[ 2.65 -0.55  5.08  6.21 -4.44  0.48  3.76] >> 2.65
[ 1.57 -2.21  5.43  3.74] >> 1.57
[ 0.77  1.52 -3.86 -4.91  5.52] >> 0.77
[-6.78  2.45  1.56  1.02] >> -6.78
[-3.15 -0.23 -2.54 -3.38 -5.08  1.49] >> -3.15
[-6.55 -2.86 -6.33  3.49 -2.06] >> -6.55
[-1.06  6.57  2.49 -1.81] >> -1.06
[ 2.86 -3.10 -0.25 -2.01  5.00 -1.01 -3.73] >> 2.86
[-2.03  0.72 -0.01 -0.18  5.14  1.64] >> -2.03
[ 6.60  0.31  1.00 -4.27 -0.03] >> 6.60
---
{"in": [957, 799, 201, 676], "out": "957, 799"}
{"in": [8, 0, 4, 3], "out": "8, 4"}
{"in": [[59, 34, 62, 37, 68, 48], [74, 71, 42, 51, 32, 24]], "out": "74, 71"}
{"in": [8, 1, 5, 4], "out": "8, 5"}
{"in": [[8, -13, -10, -30, -16, -18, 5], [33, -16, -26, 4, -22, 35, 26], [-11, -7, 10, 5, -23, -18, 17]], "out": "35, 33"}
{"in": [[16, 4, 18, 48], [89, 11, 31, 83]], "out": "89, 83"}
{"in": [[38, 50, 34, 18], [38, 96, 54, 85], [27, 2, 82, 41]], "out": "96, 85"}
---
9377,1645,7430,5387,9185,8238,8476 >> 8238
7927,4535,4008,5452,2978 >> 5452
9052,4353,2316,3855,5562,8175 >> 5562
729,296,955,464,192,567 >> 192
21,78,80,82 >> 80
109,198,85,68,133,151,63 >> 151
-35,40,-2,18,12,3,-27 >> 3
9601,6895,7179,4737,1023,3190 >> 1023
---
Q: [ 1.43 -6.50  0.31  1.55  1.68 -4.08  2.24]
A: 2.24, -6.50

Q: [ 1.31  1.69 -3.41  5.36]
A: 5.36, -3.41

Q: [ 4.88 -1.37  0.52 -6.01]
A: 4.88, -6.01

Q: [-0.51 -3.31 -6.51  2.69]
A: 2.69, -6.51

Q:
[[-4.35 -6.37 -6.62  5.33 -0.65]
 [ 3.72  3.55  3.23  1.22 -0.74]
 [-1.25  0.88 -4.58 -1.89  3.55]]
A: 5.33, -6.62

Q:
[[-3.43 -1.06 -2.08  2.89]
 [-3.98  4.58  0.60 -4.62]
 [ 2.62 -5.30  5.32  4.48]]
A: 5.32, -5.30

Q: [ 5.18  6.60 -4.06  3.68  4.22]
A: 6.60, -4.06

Q: [-6.29  3.02 -2.42  6.32]
A: 6.32, -6.29

Q:
[[-0.56 -5.04 -1.84  1.35  3.11  6.51]
 [ 0.31 -2.88 -2.04 -1.64 -2.28  3.15]]
A: 6.51, -5.04
---
[-4.63 -4.79  5.18 -6.66  1.55  4.19] ans = 4.19
[ 6.59 -1.24 -1.45 -1.40  1.45 -4.69] ans = -4.69
[ 5.82  2.75  1.65 -0.43] ans = -0.43
[-1.39 -0.79 -5.80 -2.62  5.48  1.53 -1.22] ans = -1.22
[-3.55  0.23  6.67  4.42 -4.19] ans = -4.19
[ 0.62 -4.05  2.77  0.22 -5.51  0.00  3.17] ans = 3.17
[ 1.00 -4.57 -2.18  2.92 -4.53 -6.08  2.16] ans = 2.16
[-2.31  1.11 -4.20  4.54  0.45  3.00 -5.94] ans = -5.94
[ 4.12  2.65  1.36  3.16 -5.08] ans = -5.08
---
[[150, 48, 212, 54, 70],
 [68, 204, 6, 186, 210],
 [154, 88, 217, 59, 73]] => 70

[[470, 297, 584, 449, 543, 281, 863],
 [211, 677, 688, 609, 549, 693, 277],
 [301, 694, 702, 618, 351, 704, 276]] => 863

[[173, 59, 116, 222],
 [185, 149, 168, 198],
 [187, 186, 193, 195]] => 222

[[193, 131, 45, 230],
 [116, 63, 144, 120],
 [61, 73, 110, 33]] => 230

[[-385, -273, 26, 357, 555, 477],
 [-549, -615, -730, -749, -662, -399],
 [550, 113, -209, -127, 324, 957]] => 477

[[30, -20, 9, -7, -28],
 [-15, -10, -18, 0, 46],
 [42, -16, 49, -2, -9]] => -28
---
[[ 2.29 -0.22 -0.03  0.02  3.00  0.90 -0.85]
 [ 0.50  0.77 -5.88  0.02 -0.47  0.46 -3.91]
 [-0.90 -0.37  0.37 -4.32 -0.09  3.42 -0.16]] result: 0.77

[[ 5.05 -0.70  2.47 -1.02 -1.75]
 [-0.34 -2.19  4.75 -0.78  0.60]
 [-1.48 -0.70  5.28  2.34  2.87]] result: -2.19

[[-2.21  4.32 -0.56  5.54]
 [ 2.35  2.40 -3.31 -5.16]
 [-0.62  0.72  2.99 -1.73]] result: 2.40

[[-3.64  1.32  0.71  3.49  4.78 -0.30  1.65]
 [ 2.52  5.77  3.10 -0.65 -2.83 -5.67  1.49]
 [ 5.02  0.23 -2.07 -3.11 -2.65 -2.78  0.93]] result: 5.77

[[ 0.02  0.02 -0.20  0.00  0.15]
 [-0.25  0.72 -0.28  2.12 -0.40]
 [ 0.93 -0.28 -5.26 -2.73  2.63]] result: 0.72

[[ 0.61 -2.21 -1.98 -5.07]
 [ 1.36 -2.95 -2.95 -6.70]
 [-5.41  1.65 -3.43  5.96]] result: -2.95

[[ 2.49  1.70 -2.56  6.67 -3.04]
 [ 2.49  1.70 -3.74  6.67 -4.26]
 [ 0.99  1.70 -4.50  6.43 -4.26]] result: 1.70
